A small network was trained on made-up records. Each row is its average activation on records with the value named, seen along a few directions.
Related values have similar rows: they may be neighbours, one step apart, or belong to one group.
Strong random noise was added to every row along 17 fixed directions; ignore it. To show where, here is one row again and again, with new noise each time:
[  97 -342  415  222   32  325 -361 -510  165  300  211 -100  411 -226
   -7   19  284   62  -95  -25  214 -131 -204  297  -79   67 -481]
[ 243  410   68 -117  -65  222   28   99  130  206  183   17 -144 -307
 -118  228  -46  -52   16  -50  415  115  -56 -161  309  354    5]
[-241 -367    1  241  222 -148  -80  -83  151   28   86  197  397  124
  -10 -115 -128  107 -280  154 -197 -119   69  -32  223 -155  120]
[-126 -586  175  -57   73  188  -40 -250 -214  158 -494    8 -312  218
  313 -386  -84   63  390 -170   87 -101  -55 -412  -10 -180  235]
[ 286 -349 -103 -404  259  -88  203  407  332  -50 -274  -54 -141 -169
 -160    3 -468  -91  283 -157 -208  198  439 -314  -80 -194 -136]
[-101  -10  104 -138   55   32    2  154  114 -334   68   29 -302 -211
 -170  -61  319  276 -590  -73  192  -27  189 -161  192  110  400]
[  54  -97  286 -283  -80   85 -365  231  -54  -61  -58  -13 -468 -119
  -67 -296    3 -134  266  150 -162   17  260 -260   29  -66  110]
[ 177   31   31    5  -29 -254 -142 -303  483  407  420   40 -180  -82
  146 -298 -331  128  172   82  -86  -95 -369  306  138  445 -249]
[ 275 -103  108  128  218 -526  -39 -306  -54   44   10  136  373   -3
   83 -511  -62   13   -2  367   -7   65  212 -112   97   27   42]
[-203  -24  130  431   -4  226  169 -169 -108 -340  -95  219  -53 -487
  -56  -70  272 -189 -493 -165   82 -469  276  508  565 -260   30]
[-190 -106    6  165 -363  -59  -93  342 -589 -493  143  451  234  257
   15  -22  -74 -340 -151 -176 -166  247  229  -95  392 -327 -340]
[-236  -46  478    1  -16  158 -497  -92  121   36   50   19  278   -8
 -444  171  271  207 -408   11  126 -142 -111  118 -103  -51  -45]
[  11  253 -159 -249   40   31  -62  452  346 -123  400 -262  -45  837
  560   54 -775  -51  -70   22 -330  -58  145  203   80 -186  431]
[-126  303 -321  -79  236 -366 -126  335  -31 -238 -250 -164   27   -2
 -262  633  118  281  -76   43    4  259  -43 -121 -205 -387  277]
[-348  501 -235  155   27   -2  333 -151   40  105 -119   49 -399    9
  211  -35 -334 -166   66  408  161 -311 -183 -164  400  321  533]
[ 196  326  -76   14 -120  -38   18 -157 -120   -3  283 -205  131 -129
  258  -59   27    2  133 -133  -52  -96  190  130  -66  166  284]
[   6  -16 -336  -98  -24 -141  273 -168  362   66 -100 -154  381  154
 -154   -3 -356   31   21 -312 -137  -77  -66  104 -436    3 -370]
[ -16  -84  125 -245 -131 -272 -153 -110   95 -338 -179   67  115  -55
 -252 -506  -41  -29  -86  -86   10  -97  313 -287  -91  -35  -68]
[ -60  252  -29  -96  217  -82  -44   24  355   88  -56  -93  -64  184
 -164 -501 -116 -163 -232  854  -62 -143  187 -357  -40  114  304]


Values of FUD:
tupeg: [ 623   25 -125 -192  119  -56  120   90  248    5   56 -158  156   94
 -121 -245  288  310 -448 -439  190  236  220  126 -238 -193  -75]
mivu: [-412 -156   36  113 -202  419  709 -141 -479  -17  164  208   98  526
  305  120  -62    1 -305 -152  272   98 -206 -322   84  581  390]
nulu: [-362  -89  338  -63  158 -254 -287  -56  284   19  -82   69  248  314
 -107   32 -283  206  -30  -28 -293 -420  -18  212   49 -130  630]
dutu: [  52  168  -45 -434 -278  116  -99  -41  602 -256  -79  -98 -450   68
 -123 -635  -20 -169 -100 -117  131 -237  -71   71  -64   26 -341]
div: [-176 -358   22   36  136  487  162  258  238  115   -7   -8  392  -31
 -297  317 -133 -236 -244  295 -131   25  206 -117  -74   22 -321]
zemam: [ 254   32  323 -203  147  358    0  319 -405  236 -435 -159 -120   42
  -88  398  -32 -216  442  -27  147  162  154 -243 -209 -253  123]
muk: [  36  -92 -517  296  221  102  308  195   69 -145   70  -59  390 -462
   38  201  292  -46 -271  -16  -51 -127  405  -88  285 -179  324]
rumok: [ -20  437 -148  115  107 -223   77 -182   25   44 -306 -165  223  -96
 -165  332  271  325   39 -164   -6 -233 -155  475 -389 -175  235]
kimo: [  75 -381  151   37   36 -109  -47  266 -199  214  148  309   14  478
  345  201 -665 -144  584  167 -246  406 -204  -81  195   36 -354]
tazot: [  61  -60  -41   33 -132 -486   18  -87 -193  125  526  334 -126  358
  472 -211 -278  -81  220  449   -5  451 -509 -120  218  504 -493]
lufe: [-216 -197  189 -311  -98  508  -45  297 -172  -56 -185 -112 -514  -85
   15 -118  338   27   40   18   14  -91  246 -478  -51   73  540]
pileb: [  59 -278  321   49    1 -174   54  219  203  106  315  410  -81   62
   57 -136 -567 -123  145   48 -409 -115   59  317  366  252 -159]
A value of FUD combines one of 3 hidden first parts with one of 4 second parts; all combinations occur once.
Question: div and mivu share the first part; div and muk share the second. Which value has the first part of muk and the second part of mivu?
Answer: nulu
Question: rumok and tazot share the first part; rumok and pileb share the second. Which value has the first part of pileb and the second part of tazot?
Answer: zemam

Values of VEGE:
lazen: [ -88  134  469 -511 -267  -13  137  286 -311 -417 -257    3 -590 -337
 -385  214 -189 -275  263 -142 -182   44  351   48 -277  227 -124]
kiv: [ 199  622   47  172   43   -7  -43  150 -553  257  -22 -180   82   89
  229  488 -111 -108  502  -84 -242  -71  153  436  -26 -342  639]
vunal: [-378 -670  237 -101  -32  326  203 -425  461  164 -451   58 -181 -416
 -415 -359 -198 -136   23 -161  -35 -531   21 -160 -231  193 -463]
mogif: [ -50    1  191  -36  -43  299   85  470 -226  668   63  213 -210  -62
 -633  -61  108   36  -92   10 -674  -22  231  103 -213   86  306]
zem: [ -29  331 -316  368  -93 -120   46  -29  -53   -8  131  282 -312  257
   92 -228  114  -92 -333  336  188  102 -377  136  463   -8 -159]
fibe: [  42   56 -147  158  397  -81   73  -42  447  448 -251  -95 -227 -146
 -288  544  -43  106  121  284   52   72 -649  552 -133 -190 -499]
gad: [-246  194 -908  222  107 -484  372   59  200 -468 -129  -37 -296  -62
  303  -33 -220  -32 -107  113 -127  -22   -8   17  193 -268   41]
mobep: [ 180  564   13  -64  144  -96 -412  320  250 -110  187 -204  117 -267
 -285  444  161  -66  -43  291   32   51  102  212   73 -241   37]
nepi: [ 157 -149 -194  201  309 -849 -247  -54   18  -79  283  152  153  186
  591  135 -147  480   89   45   80  282 -369   97  489  -98  293]
dakek: [-399  251   40 -257 -177  151 -675  349  279 -233 -125 -156    6  -45
 -500  264   80  -32   69   69 -176 -200   51 -129 -223 -241   54]
nofo: [-150 -438 -321  -90  305 -218   49 -466  492 -197 -245 -208  250  281
  596 -355 -425   63  305  238  302  -77  -64 -726   51   -4  138]
gef: [ 448  287 -365    4 -106 -220  184  142   49  467  265  348  -75 -275
 -381 -666  416  116 -116  144  -91  263  -13 -329  140  454  -31]
A value of VEGE combines one of 3 hidden first parts with one of 4 second parts; all combinations occur once.
Question: lazen and gef share the first part; lazen and zem share the second. Which value has the first part of zem and the second part of gef?
Answer: dakek
Question: mobep and vunal share the first part; mobep and nofo share the second. Which value has the first part of nofo and the second part of vunal?
Answer: gad

Values of DUM:
nuta: [-163  -20 -137 -142   77 -281  508  -46  -80 -872 -133  -61 -294 -105
  472  475 -245   52 -114 -181  479  165   35 -116  278  183  142]
vofuv: [-475    5  164  217 -149 -411 -147 -469 -284  422  -43  178  228  113
 -316  276  -44  266  276    2 -317  -86 -622  313 -418  244 -157]
lusug: [-109 -635  173  139  425 -415   -8 -120   33 -305  -31  144  288 -653
 -116  293  368  373 -181    6  -94   47  219    4  152  -54  168]
levuz: [ -90 -367   65  108   93  209  316  249   59  347   69  382  297  -54
 -283  -24 -310 -118  -90   53 -323  -16  240 -179  158  189 -106]
gof: [ 212   17  239   54  -98  -81 -358 -150   59  -23  328  107  -31 -177
   54 -113  188  284 -187 -384  192   -3  -61  212  295   56   95]
zagod: [ 406  198  175   32  -15  302  280  286 -427  326 -292  147 -166  210
  -80 -145   40 -209   -1 -120  119   63  127  147  128 -154   51]
faka: [-109   75   19  402  123  -60  118  233 -367  419   24  469  484  -23
 -504  202  180  -56 -139  414 -200  162  -46 -113  188   67   33]
kam: [-175  -57 -578  163   29  -88 -261   98   46  102   13  -81  204  331
  102  150   43  170  221 -335 -285   44 -230  -36 -126 -598  128]
fozaf: [ 207 -133  314 -170   67  -70 -311   -4  192  345   20  -70  193  -68
 -103  141 -338  120  355 -197 -178  -42   42  284 -165  -79 -127]
bam: [-159  -30    4   -5   83 -165 -141   36  -81 -430  182 -161   30 -469
  -51    1  372   20 -268  373 -126   13  425 -264  -53   68  305]
DUM is arranged as a ring.
Question: Which values are neighbours of nuta? Give them in the order they are listed.
Answer: lusug, kam
Question: Which values are neighbours of bam? Give them in the order they are listed.
Answer: gof, fozaf

Values of NEZ:
deg: [  42   91 -317    4  -47  -91   78    5  143   86  223  -86  475  467
  176  196 -408  143   32 -395  -61  115  -72  -34 -130  -59   66]
vop: [  11  220   98  -85 -344  137 -354 -161   54   60   89  210  139  187
  -84 -568  210  161 -271 -183  489  -95  -58 -528  299  213  201]
mefi: [-315  244  381 -266 -112   37  191 -166  201  -67  127  -33 -249 -216
   48   58 -298  142  -25 -146  -16 -536   66  211   96  615  662]
tad: [-404  -36 -406    3 -162  292  347  140  -70  -24  -86 -177   59 -105
 -105  132 -128 -154   89 -189 -480 -266  295  -67 -346  -60  152]
losek: [ 516  352  179 -140  233   97 -417  317  140    3 -251 -271 -126 -217
 -495 -195  498 -210  -66  306  -82   19  375  265 -271 -667 -114]
tubem: [  11  793   20   38   49 -239  -94  -69   32  647 -411  466   75   16
 -656   13 -196   77  147   28  478  -24 -354 -333  525   46  395]
gis: [-419  -26 -101  108   90 -418  437   50 -448 -204 -717  251  313   -3
 -199  436 -498 -317  361  192  -86    8   84 -293  -33 -121  -47]
lazu: [ 572  244   80 -178  325 -442 -229 -131  452 -189  225 -482 -106 -141
  155   -1  140  314 -301  137  127   69   56  579 -308  -80  -84]
seriz: [ 544  304  240   93  290 -374 -102   79 -463  189   69 -156  317  564
  270   -9  138  144   23  430  -64  303   42  387 -310 -172  306]
kuvi: [-386  207  272 -187 -332 -431 -205 -149   84 -389   64  202   92   41
 -340 -192 -211  -56  -27  123  -96 -208  -38  -43  -45  357  -49]
NEZ is arranged as a ring.
Question: Going along NEZ from mefi by way of its neighbour kuvi, in what order are deg, tubem, gis, lazu met?
Answer: tubem, deg, lazu, gis
Question: How many steps from neighbour to neighbour lead from vop to seriz, at the fewest?
Answer: 2
